Each row below holds a small network's activations on one input, seen along a few directions.
Each table varies a few parts of the input and shows all the possible inputs, shuffled.
Descriptions start from the smaller parts, as in this example, which fits no table here: one of 8 places around a ring, together with either a single point or one of 11 places along a line or (one of 2 separate values, together with one of 6 places along a line).
Shared parts are said once, and a part with two or three values counts as separate values.
In the rows, 128 means zero.

Other details of the inputs shift rows strongly along two fixed directions, in all tables alike. That doesn't count.

Table:
row 1: [103 138 121  76 126 147 209 132 170 129 113 147 173]
row 2: [105 167 150  70 116 147  96 136 106 108 145 129 123]
row 3: [123 177 149  89 118 117  96 149 104 107 152 134 129]
row 4: [122  98 143 131 134 130  59 129  89 136 140 118 119]
row 5: [151 146 146  73 107 154 104 146  92 125 137 123 116]
row 6: [144 135 131 156 127 118  68 137 101 118 136 109  88]
row 7: [152 160 120  82 110 132 196 144 157 127 110 155 156]
row 8: [144 118 126 147 121 117  74 107  87 109 139 134  84]
row 9: [146 182 149  82 104 145 105 141  76 111 151 115 111]
row 10: [122  71 108 193 150  97 125 114 158 141 107 141 150]
row 11: [129 154 152  63 116 128  89 158 111 119 143 144 131]
row 12: [119 148 126  87 127 136 202 130 140 150 120 148 177]
row 13: [128  87 102 203 141 127 149  95 146 119 108 103 133]
row 14: [115 150 123  76 134 135 197 155 171 146 115 140 167]
row 15: [145  69 111 202 148 126 148 110 149 148 101 129 127]
row 16: [133  63  96 202 137 122 146  94 157 133  94 135 129]
row 17: [132 132 138 138 139 108  58 127  84 137 165 137  98]
row 18: [ 92 156 119  89 121 140 198 142 171 123 117 130 164]
row 19: [117  76  98 198 132 128 132 116 165 119 100 104 121]
row 20: [146 170 109  94 125 123 216 141 156 135 119 142 142]
row 21: [115 121 153 139 143 137  60 134 100 127 145 110 108]
row 22: [115 121 139 157 136 120  71 120  85 124 149 108 119]
row 23: [117  83 107 190 155 104 139 100 127 144 128 123 142]
row 24: [141 161 113  90 121 137 220 114 143 124 119 140 151]
row 25: [143 174 143  80 113 145  94 159 111 118 136 114 102]
row 26: [138 162 173  71  96 118 103 131 110 138 143 143 115]
row 27: [128  58  98 187 137 134 148 105 168 126  95 121 132]
row 28: [151 109 134 135 125 128  54 145 105 129 127 118  88]
row 29: [117  70 116 197 161 116 151 109 154 156 108 136 148]
row 30: [104  68 103 195 142 103 134 108 154 143 103 142 140]
row 31: [139 150 142  70  96 144  97 152 103 111 131 137 101]
row 32: [126 158 154  71 118 134  95 125  83 130 140 151 129]
row 33: [120 178 154  71 122 148  84 155 104 128 162 124 119]
row 34: [140 115 135 144 123 144  65 127  94 120 135  95 101]
row 35: [158 126 128 151 128 117  69 125  90 130 153 129  83]
row 36: [133  83 100 199 146 138 138 121 170 138 115  99 128]
row 37: [135  90  98 216 146 124 144 115 159 134 121 105 126]
row 38: [105 162 114  89 122 115 212 131 151 128 126 156 157]
row 39: [ 99 172 126  88 122 137 198 127 149 114 130 138 162]
row 40: [120 131 139 156 138 119  60 132  98 129 159 118 107]
row 41: [117  84  99 201 163  89 140 112 153 148 118 128 134]
row 42: [106  86 117 211 163 117 145 111 150 136 122 111 142]
row 43: [113  84 128 207 134  99 141  98 170 136 120 101 133]
row 44: [106  91 104 209 160 101 135 119 159 139 116 110 140]
row 45: [128 124 146 144 146 111  73 122  81 132 154 135 101]
row 46: [109 161 124  85 129 135 192 149 176 122 121 130 175]
row 47: [138  60 110 193 150 138 153 119 164 142 100 114 131]
row 48: [125  73 102 196 144 140 139  98 159 124 100  95 134]
row 49: [137 171 167  77 102 107 111 125 105 129 157 136 107]
row 50: [131 177 136  91  97 134 120 144 104 101 138 129 105]
row 51: [153 106 134 139 125 140  61 140 108 134 139 120  94]
row 52: [131 169 149  72 122 121  98 152  99 141 139 153 122]
row 53: [137 159 117  92 116 145 195 149 175 114 112 122 157]
row 54: [156 173 149  85 118 135 120 139  84 122 150 140  98]
row 55: [104  85 107 192 160 116 127 125 170 142 111 104 141]
row 56: [131 117 134 140 118 143  56 120 102 103 131 109  89]
row 57: [124 164 114 103 113 146 213 125 157 108 117 130 149]
row 58: [132 163 107  93 110 125 219 131 152 120 117 149 140]
row 59: [142 112 128 142 109 120  76 126 100 123 121 142  93]
row 60: [155 119 130 143 125 117  73 135 104 138 122 134  95]
row 61: [116 145 121  83 134 147 208 149 176 150 126 142 174]
row 62: [133 160 128  93 127 164 210 144 164 127 116 117 150]
row 63: [101  68 106 201 158 128 138 107 157 142 113  96 155]
row 64: [131  99 163 132 113 115  56 123 118 135 138 115  99]
row 65: [146 177 153  96 116 146 116 145  93 112 147 121 104]
row 66: [145 145 117  79 114 142 202 152 174 122 108 139 160]
row 67: [124 119 138 139 138 109  64 103  76 123 148 133 106]
row 68: [102 165 122  96 132 139 219 120 155 123 123 129 178]
row 69: [123 164 117  89 131 109 208 137 159 127 129 155 169]
row 70: [136  64 108 177 139 137 130 104 147 130 101 113 130]
row 71: [133 167 150  75 120 133  99 147  98 145 153 155 125]
row 72: [149 162 109  97 119 119 214 136 161 120 120 147 152]
row 73: [107 184 150  78 106 125  94 146  90 106 153 136 113]
row 74: [110  74 129 195 135 113 134 103 182 140 113  94 134]
row 75: [154 168 137  84 111 133 129 131  83 123 147 132 114]
row 76: [118 108 140 137 128 118  58 112  91 126 134 148 108]
row 77: [149 133 133 151 118 115  64 135 101 101 139 116  98]
row 78: [ 99  76 110 187 156 130 133  99 157 131 110 103 151]
row 79: [117 118 133 143 134 106  67 107  86 117 148 141 100]
row 80: [142 152 119  84 115 149 213 120 149 133 105 147 160]
row 81: [119  99 145 126 134 131  51 118  91 126 136 124 114]
row 82: [110 100 138 131 124 120  55 135 104 123 133 133 106]
row 83: [125 149 162  72 128 146  99 152  99 132 146 137 123]
row 84: [160 168 143  79 108 143 106 148  99 137 144 148 109]
row 85: [145 149 116  92 116 147 224 130 150 144 108 141 167]
Description of these inputs: one of 5 places around a ring, together with either a single point or (one of 2 separate values, together with one of 8 places around a ring).
Q: The inputs of row 79 and row 1 match in every part but the place on the ring of 5. If row 72 is changed in the same way as row 79 into row 1, which row does it become?
A: row 66
Q: The inputs of row 21 and row 42 match in every part but the place on the ring of 5. If row 18 is changed in the same way as row 21 into row 42, which row does it become?
A: row 73
Q: Which other rows does row 45 become when the choice among 2 separate values takes its other values? List them by row number.
A: row 54
Q: Which other rows does row 55 become when the place on the ring of 5 takes its other values? List them by row number.
A: row 14, row 41, row 44, row 52
Q: Start at row 64 and move only the place on the ring of 5, one step at a time. The first step leads to row 26. Which rows follow, in order?
A: row 49, row 43, row 74

Table:
row 86: [142 114 141 132 126 115  66 135 108 135 136 133 112]
row 87: [122 126 139 141 128 119  76 114  88 118 138 123 113]
row 88: [125  73 103 180 142 115 187 103 177 152  99 141 155]
row 89: [118  81 116 160 135 136 149 115 164 138 105 118 149]
row 90: [126 133 137 144 130 106  72 132 100 126 143 124 111]
row 91: [128 131 133 142 135 111  71 133 101 125 148 127 111]
row 92: [149 160 109 100 118 143 245 128 161 137 113 142 151]
row 93: [159 122 131 143 122 137  85 118  86 118 133 118  96]
row 94: [150 120 133 143 119 146  77 126  96 117 133 104  92]
row 95: [114 183 149  61 111 144 154 138 122 114 145 122 141]
row 96: [122 162 138  72 123 146 178 155 153 134 126 136 150]
row 97: [118 114 136 130 130 136  70 127 104 122 135 116 109]
row 98: [118 100 131 141 132 137  96 128 122 127 125 118 121]
row 99: [131  98 129 142 132 125 101 115 116 132 121 130 126]
row 100: [128 128 139 148 133 103  76 128 105 124 149 120 111]
row 101: [135 113 148 131 126 129  64 135 115 133 134 123 108]
row 102: [130 170 149  57 113 145 143 154 134 133 133 135 137]
row 103: [107 102 110 183 147 118 172 118 176 138 111 111 152]
row 104: [141 151 100 105 113 134 250 127 181 126 102 146 154]
row 105: [152 116 115 158 122 116 104 133 129 117 122 122 104]
row 106: [135 115 137 136 133 115  66 141 103 132 139 132 108]
row 107: [149 113 119 150 118 129 106 116 115 108 117 123 105]
row 108: [134 159 114  85 105 156 213 138 168 111 107 124 148]
row 109: [117 186 149  54 110 150 124 144 104 113 150 129 130]
row 110: [126 186 146  60 112 133 134 142  98 125 147 156 123]
row 111: [126 189 148  54 114 141 130 137  93 113 150 143 133]
row 112: [112  94 102 174 149 125 174 107 157 133 107 130 157]
row 113: [106  89 100 189 155 125 181 121 187 142 106 118 157]
row 114: [109 114 130 154 130 127 100 117 120 121 129 109 123]
row 115: [115  85 100 171 151 125 174 106 161 136 104 128 156]
row 116: [119 168 134  71 126 144 179 151 153 133 129 134 150]
row 117: [134 177 152  50 109 135 128 147  97 129 145 158 121]
row 118: [118 120 137 157 138 116 102 125 131 126 140 109 120]
row 119: [151 104  97 180 140 124 180 124 164 139 109 117 137]
row 120: [111  99 105 183 143 106 181 103 160 141 112 132 148]
row 121: [123  98 132 138 127 135  90 123 123 130 123 116 121]
row 122: [126 172 136  64 118 132 164 138 121 132 136 155 135]
row 123: [131 159 133  69 115 132 185 135 140 140 124 155 148]
row 124: [118 121 131 152 139 124  95 129 127 127 139 116 119]
row 125: [151 190 146  59  96 148 125 159 118 107 137 128 106]
row 126: [130 107 137 135 132 128  76 123  94 124 131 132 113]
row 127: [153 122 128 154 128 138 105 133 122 128 129 107 101]
row 128: [125 105 113 157 145 113 126 130 143 138 123 129 134]
row 129: [138 173 141  57 113 131 148 155 128 135 135 146 142]
row 130: [127  83 114 162 139 127 154 107 153 139 105 131 152]
row 131: [121 114 132 155 136 115 107 107 111 120 136 119 125]
row 132: [128 126 132 144 135 113  69 137 102 128 143 131 110]
row 133: [114  98 103 179 147 111 170 104 156 139 119 135 145]
row 134: [125 125 140 147 129 105  84 112  96 125 148 130 104]
row 135: [112 112 128 147 133 135  95 124 119 122 130 117 121]
Q: What do these inputs look like to the network?
A: one of 5 places around a ring, together with either one of 2 separate values or one of 8 places along a line
Q: The inputs of row 93 and row 127 match in every part but the place on the ring of 5. If row 99 is changed in the same way as row 93 into row 127, which row does it become?
A: row 102
Q: Which other rows agree with row 88 in the place on the ring of 5? List them by row number.
A: row 92, row 104, row 110, row 117, row 120, row 122, row 123, row 133, row 134
Q: Start at row 105 and move only the place on the ring of 5, one step at a time. The first step leads to row 104. Which rows follow, in order?
A: row 107, row 108, row 125
